A small network was trained on invented records. Each row is its activation on one of them, seen along a few directions.
Each row is followed by the record's values for the fields Y, T, L, K, W.
Not every record has every field; a missing one is left out.
Other fields move the rows too, some of them a lot.
Strong random noise was added to every row along 5 fixed directions; ignore it. To show where, here is one row again and again, with new noise each time:
[ -30 -269   24 -101  148  -31  122  -80  -65 -238  -88  235 -159  318
 -221  262   82]
[  84  186 -549  226  -43   82  272  328  -17 -277 -406 -223  -31   41
   68  157  -36]
[ 615   43   60   33  104 -343   14  595  162 -109 -678 -279  672 -473
 -162  323  301]
[ 147 -806  730   22  359 -419 -386 -372 -174 -196 -133  572 -132 -120
 -393   71 -340]
[  33  -77 -627   -6  113   61  346  313  -51 -277 -464 -354 -129  457
   47  488   72]
[ 301 -301  229  -90  277 -118   32   24 -158 -187 -277  183   23   70
 -225  290  149]
[ 843 -644  483  110  673 -215 -211    6 -627 -178 -708   80  -88 -231
  -85  302 -175]

[-245 -321 -509 -161  244  -20  307 -267  -35 -330  -83    9 -449  575
   13  232  -64]	(Y y2; T t2; K k1; W w1)
[   7 -242 -353 -183  240  -12  296  344  -83 -106 -219 -357  -92  574
  182  625  179]	(Y y1)
[-524  -44    6   62 -224  460   -8 -415 -366 -158  680  416 -726  541
  158 -225 -133]	(Y y2; T t1)
[ 196  449  -69 -218   57 -142  105  -19   44  105  -13 -123  235 -367
 -129 -252  252]	(Y y2; T t2; K k1; W w1)
[ 267   90  270  258  389  377  193 -402 -471  150  160  238 -371   25
  -37 -425 -437]	(Y y1; L l2; K k1; W w2)
[ -95   46  -81 -161 -143 -198  383  414  786 -143   29 -162  909  212
 -421  352  376]	(Y y2; T t1; L l1; K k1; W w2)
[ -26   20 -370 -177  155   70  378  100   50  226 -143 -431   34  399
  -11  199  169]	(Y y1; L l2; K k1; W w1)
[  30  370 -394   75 -149  137  236  296  178   69  -31 -206  187 -100
  -41 -280   54]	(Y y2; L l2; K k1; W w1)
[ 236  119   78   25  174  358  -79   66 -629  -13  -10  -25 -262  -37
  339  -17  121]	(Y y1)
[-139   74   92 -278   35 -394  -82   20  295  -19  150   34  269   -2
 -216  -18  309]	(Y y2)
[ 277  110   60  -37  239  581   73 -425 -618  240  267  285 -569  198
  133 -318 -112]	(Y y2; T t2; L l2; K k2)
[ 332 -173  -99  -32 -136  -64  -20  619 -129 -100 -522 -525  160   58
  267  588   34]	(Y y2; T t1)
[  26 -313  428 -414  242 -395  144 -163  619   11  231  263  560  208
 -559  240  647]	(Y y2; T t1; L l2; K k1; W w1)
[ 189 -109   98  -54  327  -88  -35   -1 -247  -48  -98  -54  -75   36
  118  125  131]	(Y y1)
[-354   39 -180  160 -225 -211   73 -135  477  -23  283  108  156   33
 -158   -4 -181]	(Y y2; L l1; K k2)
[-457 -219  164 -183  148  133 -173 -520 -121  -59  291  265 -640  274
 -123    5 -118]	(Y y1; L l2; K k1; W w2)
[  -8   72  497 -373 -249   -4  -30   73  -26  160  417  402  229  167
 -262  128  547]	(Y y2; T t2; L l2)
[ -97  239  132  -19 -113 -279  -91 -239  348  106  327  251  319 -399
 -332 -343  150]	(Y y2; T t2; L l1; K k1; W w1)
[  83  382  -23  365  -27  326  488   85   -1 -189  133  303   33 -225
  -23 -232 -228]	(Y y1; K k1; W w2)
[ 489  183 -289  332  284  496  253  -50 -559 -312 -283  -22 -266 -185
  336   73  150]	(Y y2; L l1; K k1; W w1)
[-335 -381 -341  -20 -108 -516 -236  185  747   -7 -161 -440  326   -7
 -235  187 -159]	(Y y2; T t1; L l2; K k1; W w1)
[ -71   57  572  -18 -100  205   -2 -156  101 -267  453  778   16   70
 -296   22  563]	(Y y2; T t1; L l2; K k2)
[ 125  -25  -13 -506  240  186  -73   11 -336   66 -214 -153 -217  307
  141  516  833]	(Y y1; L l2)
[ -35  178  -20 -294  -23 -106    3   76  409  157   46  -48  313   -8
 -227  -68  438]	(Y y2; L l2; K k1; W w1)
[ 245  664   60  269 -197  647  364  122 -215  108  243  145  107 -168
   39 -332  -38]	(Y y2; L l2; K k1; W w2)
[-428 -505  -63 -165  303 -289  -40 -465  125  -82  133  163 -190  467
  -87  205 -156]	(Y y1; L l1)
[-247 -469   -6  429 -402 -135  -75  333  171   10 -139 -233   81  144
  201  198 -830]	(Y y2; T t1; L l1; K k2)
[ -75   10 -418  260  184   42   69 -140 -100  126 -108 -257 -399  -25
  102 -268 -481]	(Y y1; L l2; K k1; W w1)
[ 344 -271  902 -306  220   41   -5 -468 -227  183  512  672   15  -66
 -397 -162  194]	(Y y2; T t2; K k1; W w1)
[-387 -430   16 -327   48 -140 -402 -359  -10 -224   61  132 -309  395
 -166  237  234]	(Y y2; T t2; L l2)
[-710 -664   51 -351 -277 -584 -225  203  600  -98   27  -21  225  515
 -314  748  113]	(Y y2; L l2)
[ 278   91   98 -181 -236  435  436  397    9  189  253  -91  195  539
   43  345  164]	(Y y2; T t1; K k2)
[ 283 -131  658  124  -82    3 -252  -77 -109  206  -39  141  159 -284
  -20  -43  -72]	(Y y2; T t1; L l2; K k2)
[ 141   27 -228  212 -101 -436  -99  182  401  371 -370 -601  345 -450
   -2 -264 -703]	(Y y2; T t2; L l2; K k1; W w1)
[-110 -197   -6 -178 -295 -290  -52  383  432   33 -164 -301  686  122
 -101  471   67]	(Y y2; T t2; L l1; K k2)
[ 547  -76 -264  129  500   60  -71  -98 -634  303 -479 -542 -407 -193
  214 -262 -314]	(Y y2; L l2; K k1; W w1)
[ -20  174 -404  -97  170  179  335  -43  -58 -281  -72 -263 -144  395
  -16   93  250]	(Y y2; T t1; K k1; W w1)
[-408 -162  336 -524 -160  -28  242   93  285  -19  459  428  347  600
 -279  589  730]	(Y y1; L l1)

Here are new rows. What are their fields?
[ 509  210  507 -127  223 -130  -17    4 -241   31   11  229  186 -319
  -81 -104  418]	(Y y2)
[ 235 -199  -75  186  209   39   96   10 -403 -149 -155  -56 -353   32
  241  156 -209]	(Y y2)
[-228 -187 -254  240 -112 -554 -120  329  439 -126 -329 -347  237 -297
  138  138 -393]	(Y y1)
[ 201  718  266 -157  -55  319  286  -15  161  160  287  370  373 -345
 -252 -241  658]	(Y y1; L l2; K k1; W w2)
[-168 -228 -108 -457  270   37  445 -111  178    3  129 -122  -18  760
 -270  303   53]	(Y y2; K k1; W w2)
[ 350 -168 -585  181   80    9   46  563   19   38 -690 -895   35  223
  289  415 -272]	(Y y2; T t1; L l2; K k2)
[  -3 -649 -134  208  270 -253 -425 -166 -339  165 -432 -543 -418 -166
  170   41 -729]	(Y y1; L l2; K k1; W w1)
[  93 -359   11 -294  129 -297 -250   27   60  120 -374 -363   13 -110
    2  153  124]	(Y y2; L l2; K k1; W w1)
[ 325  -82  329   65  237  262  316  -62 -276   -4   -2  357   15   -8
  -29   39   51]	(Y y1; L l1; K k1; W w1)
[ 278   82  351 -386  273  277 -177 -224 -579  105  -36  188 -463   -8
  102  138  782]	(Y y1; L l2)
[ 262  541  454   73   57  129  -51 -110 -195   18  350  502  178 -520
  -41 -522  336]	(Y y1)
[-484 -117 -132 -101  -76 -219  -71  -29  275    8  334   60  -71  277
  -64    1  -58]	(Y y1)
[ 636 -319   84  169  343 -179  -85  158 -331  -36 -355 -156   36 -169
  156  145 -251]	(Y y2; T t2)
[-293  219 -115  -56 -170  112   12 -284  124 -187  387  161 -204  164
  -39 -255  151]	(Y y2; T t1)
[ -20   18   55  225 -319  118  190  269  306  239  303   -4  162  135
    1 -125 -682]	(Y y2; K k2)
[ -34  799 -857  475 -391    7  160  488  264  -97 -256 -592  115 -491
  425 -302 -269]	(Y y2)
[-582  -92 -152  136 -356  259 -204 -224 -222 -184  177  145 -556  331
  230  -60  -62]	(Y y2; T t1; L l2)
[-347 -263 -131 -103 -168  -93  294  270  614   51  123   11  416  375
 -275  288  -48]	(Y y1; L l2; K k1; W w1)
[-390   53  160 -314 -130  329  176 -323  138   71  626  505 -157  450
 -257 -207  315]	(Y y2; L l2; K k1; W w1)
